These are the activations of a small neural network, seen along a few directions. Each row is one input.
In each table, some parts of the input vary, and every possible input appears once, in random order.
A made-up example of a description, with smaller parts first: one of 6 places along a line, together with either a single point or one of 11 places along a line or (one of 3 separate values, together with one of 8 places around a ring).
Shared parts are said once, and a part with two or three values counts as separate values.
In the rows, 128 means zero.

Other details of the inputs shift rows strongly along two fixed directions, in all tables alike. That doesn't count.

Table:
row 1: [131 121 115 126 134 127 124 149 116 113 141 117 132 131 139]
row 2: [145 105 126 130 135 124 131 142 127 111 132 128 132 130 139]
row 3: [224 155 138  46  82 101 117 110 148 192 155  91  89 143 101]
row 4: [140 109 126 134 131 121 127 145 126 115 133 122 138 138 141]
row 5: [138 111 123 130 134 123 125 145 124 115 137 122 140 135 139]
row 6: [109 138 132 134 126 134 132 108 134 139 118 142 120 118 115]
row 7: [130 118 115 127 133 126 125 150 120 113 143 120 129 129 138]
row 8: [117 136 140 137 126 133 136 109 137 135 109 144 122 120 119]
row 9: [112 137 140 141 120 133 134 109 141 141 111 140 126 131 120]
row 10: [141 112 126 133 131 123 126 145 122 115 131 119 141 140 142]
row 11: [109 143 130 129 128 136 133 114 131 132 119 142 114 112 119]
row 12: [103 152 131 132 124 137 129 118 127 138 120 128 127 125 121]
row 13: [138 116 126 128 137 125 123 144 119 114 134 116 144 135 141]
row 14: [105 146 130 137 123 133 127 111 130 141 118 132 129 129 118]
row 15: [107 141 132 136 124 134 130 109 134 142 120 140 122 124 116]
row 16: [135 113 117 123 138 128 128 146 120 109 141 127 124 120 137]
row 17: [138 114 123 130 134 125 123 144 121 115 134 119 142 136 140]
row 18: [134 118 120 127 138 125 122 144 115 114 139 115 139 133 139]
row 19: [112 137 137 135 125 135 134 108 138 139 113 143 125 120 116]
row 20: [103 145 130 133 122 137 131 114 134 139 122 139 118 121 118]
row 21: [134 113 117 130 135 122 123 145 120 115 142 121 134 132 137]
row 22: [115 137 138 133 129 134 134 109 135 136 112 145 123 117 117]
row 23: [112 139 132 132 130 133 132 109 131 136 117 143 119 114 117]
row 24: [140 114 129 131 133 124 125 145 120 114 130 116 143 139 143]
Each input here is: one of 4 places along a line, together with one of 6 places along a line.
Q: Changing only the place on the line of 6 turns row 18 into row 14. The same change can be made to row 24. Which row results?
A: row 10
Q: Change only the place on the line of 4 in row 2. List by row number the other rows that result.
A: row 6, row 16, row 19
Q: Change only the place on the line of 6 in row 3. List by row number the other rows that result.
A: row 5, row 13, row 17, row 19, row 22

Table:
row 25: [112 125 131 129 143 150 134 114 137 134 129 156 123 118 122]
row 26: [115 179 158 113  85 152 159 119 162 151  92 140  78 115 122]
row 27: [148 118 119 115 106 129 125 125 138 150 146 114 127 152 122]
row 28: [196  95 124 103 129 111 124 134 126 131 152 121 100 146 140]
row 29: [118 114 126 155 127 118 139 114 139 131 117 161 100 116 116]
row 30: [119 156 134 109 110 130 135  91 161 168 126 157  96 102  86]
row 31: [110  82 137 160 159 139 141 139 124  87 122 139 156 121 152]
row 32: [109 168 135 118 101 145 125  93 151 182 130 134 119 143  97]
row 33: [133 122 145 153 132 121 136 109 131 123  89 149 137 126 133]
row 34: [152 121 138  98 140 127 122 130 117 122 139 114 124 118 136]
row 35: [102 137 110 130 146 125 135 127 113 109 131 142 107  94 123]
row 36: [ 89 146 100 142 131 124 123 135 115 115 139 123 122 117 124]
row 37: [157 108 121 110 117 115 135 127 147 138 139 139 103 111 111]
row 38: [124 107 148 156 143 126 137 112 128 117 114 139 130 132 143]
row 39: [115 156 132 141  88 113 131  92 155 171 119 142  97 141  92]
row 40: [137 134 111 105 120 132 112 137 116 142 154 112 126 141 133]
row 41: [124 122 123 140 110 143 140 194 132  86 133 110 124 144 170]
row 42: [115 173 131 105 125 141 133  88 122 160 121 131  92 109 105]
row 43: [118  98 134 150 165 139 135 148 122  82 109 151 166 114 145]
row 44: [  5 128 142 216 160 165 140 119 131 107  93 164 182 129 137]
row 45: [143  79 117 135 149 138 135 144 124 101 141 139 132 126 145]
row 46: [189 110 123 104 112 104 121 152 130 128 135  95 155 151 137]
row 47: [121 122 134 166 127 115 127 127 126 117 101 132 158 150 141]
row 48: [150 132 123  92 132 135 122 123 120 140 145 131 106 116 126]
row 49: [101 175 120 113  94 125 121 101 143 167 133 136 107 118  94]
row 50: [104 132 117 124 135 129 131 122 127 123 131 157 110  95 118]
row 51: [176 141 117 100 127 111 109 154 101 124 136  81 138 138 133]
row 52: [ 96 136 112 141 119 129 125 126 149 136 141 141 131 122 112]
row 53: [146 106 127 121 157 129 120 153 107  89 117 130 149 110 147]
row 54: [115 156 154 127  95 129 133  89 151 177 113 117 133 147 108]
row 55: [105 126 126 156 121 128 126 114 135 142 119 135 124 157 129]
row 56: [172 103 106 104 104 105 118 151 144 133 163 106 117 139 120]
row 57: [187 123 125  97 121 110 115 155 128 132 142  97 154 147 133]
row 58: [131 113 127 125 166 128 128 148  96  89 137 110 132 116 148]
row 59: [151 118 138 133 119 106 122 131 128 140 138 105 134 162 142]
row 60: [ 98 145 136 135 129 137 118 125 120 136 127 118 144 137 128]
row 61: [ 87 119 120 162 157 136 122 153  92  94 133 108 157 131 153]
row 62: [187 130 128  90 141 114 120 144 101 110 130 101 123 115 131]
row 63: [202 101 133  96 124 110 130 140 130 115 129 114 140 127 135]
row 64: [ 95 148 109 140 136 143 122 129 104 123 138 119 129 133 132]
row 65: [120 176 144 117 104 130 117 102 132 164 102 122 138 129 107]
row 66: [105  95 138 150 170 142 136 144 123  89 130 143 156 120 148]
Q: Changing only one part turns row 45 into row 27. The same change can be made to row 26. Which row results?
A: row 41
Q: Changing only one part turns row 51 into row 62. The same change can be made to row 56. Which row results?
A: row 37
Q: What is each input in this table made of?
A: one of 2 separate values, together with either a single point or (one of 4 places along a line, together with one of 5 places along a line)
Q: Change only the place on the line of 5 in row 45. List by row number the other rows that result.
A: row 25, row 28, row 42, row 48
Q: Start at row 49 and move only the place on the line of 4, one step at a time. The first step leads to row 40. Which rows follow, in order?
A: row 60, row 65
Q: Change only the place on the line of 4 in row 44. List by row number the other rows that result.
A: row 32, row 52, row 57

Table:
row 67: [116 132 123 131 118 135 129 131 138 129 129 134 124 127 125]
row 68: [121 140 133 133 124 128 128 125 124 130 119 119 134 129 126]
row 69: [126 132 133 124 137 134 130 121 128 127 119 136 126 117 122]
row 70: [120 138 127 136 126 124 124 122 127 133 124 126 134 134 125]
row 71: [115 129 128 134 122 131 132 129 139 131 134 133 119 126 125]
row 72: [120 127 128 130 134 130 122 115 124 135 129 134 133 125 120]
row 73: [129 127 137 133 126 132 134 125 138 129 118 141 126 124 125]
row 74: [113 136 126 131 128 127 131 127 126 128 131 130 117 121 124]
row 75: [121 132 136 135 119 132 132 128 134 133 120 123 137 136 126]
row 76: [120 130 130 137 122 126 128 125 137 137 125 129 137 140 126]
row 77: [121 129 127 134 128 123 124 118 126 133 125 131 129 127 121]
row 78: [162  74 108 129 153 117 127 168 111  84 154 120 140 132 159]
row 79: [121 124 128 136 126 128 126 117 129 135 125 133 127 133 124]
row 80: [124 126 129 126 136 131 130 114 129 129 126 136 129 119 120]
row 81: [118 137 129 132 132 131 122 119 125 135 129 128 139 132 124]
row 82: [127 133 133 130 131 128 131 123 128 125 116 135 123 119 124]
row 83: [125 128 128 131 130 124 132 117 130 128 122 135 125 120 121]
row 84: [121 121 130 136 124 126 127 121 136 137 126 135 132 133 123]
row 85: [116 139 120 128 123 130 128 129 126 128 127 132 122 122 124]
row 86: [122 137 137 123 134 134 128 121 126 127 118 128 132 121 129]
row 87: [126 120 132 135 126 127 135 120 140 132 125 140 129 125 124]
row 88: [124 131 140 131 122 132 134 127 135 129 117 133 131 129 132]
row 89: [121 135 133 136 122 133 131 125 127 132 118 121 133 136 129]
row 90: [120 134 128 138 125 128 126 122 130 136 124 128 133 141 128]
row 91: [153  82 104 127 151 119 124 180 108  82 164 112 131 134 161]
row 92: [124 135 137 131 125 133 133 124 128 128 115 130 126 129 134]
row 93: [237 155 123  33  76 100 114 127 141 185 169  79  77 144 107]
row 94: [123 138 137 129 127 128 129 124 126 125 115 128 128 123 131]
row 95: [113 135 126 125 134 133 129 124 124 132 134 132 121 119 123]
row 96: [115 138 121 123 129 136 127 127 124 132 130 133 126 119 124]
row 97: [166  79 113 128 154 121 126 176 108  80 148 121 137 132 162]
row 98: [119 139 133 129 130 135 126 122 123 131 123 120 139 127 126]
Q: What is each input in this table made of?
A: one of 4 places along a line, together with either one of 2 separate values or one of 6 places around a ring
Q: Changing only the place on the line of 4 turns row 96 into row 85. The same change can be made to row 81. Which row results?
A: row 70
Q: List by row number the other rows that have the place on the line of 4 in common with row 78.
A: row 79, row 89, row 90, row 91, row 92, row 93, row 97
Q: Change only the choice among 2 separate values in row 95. List by row number the other rows that result.
A: row 96
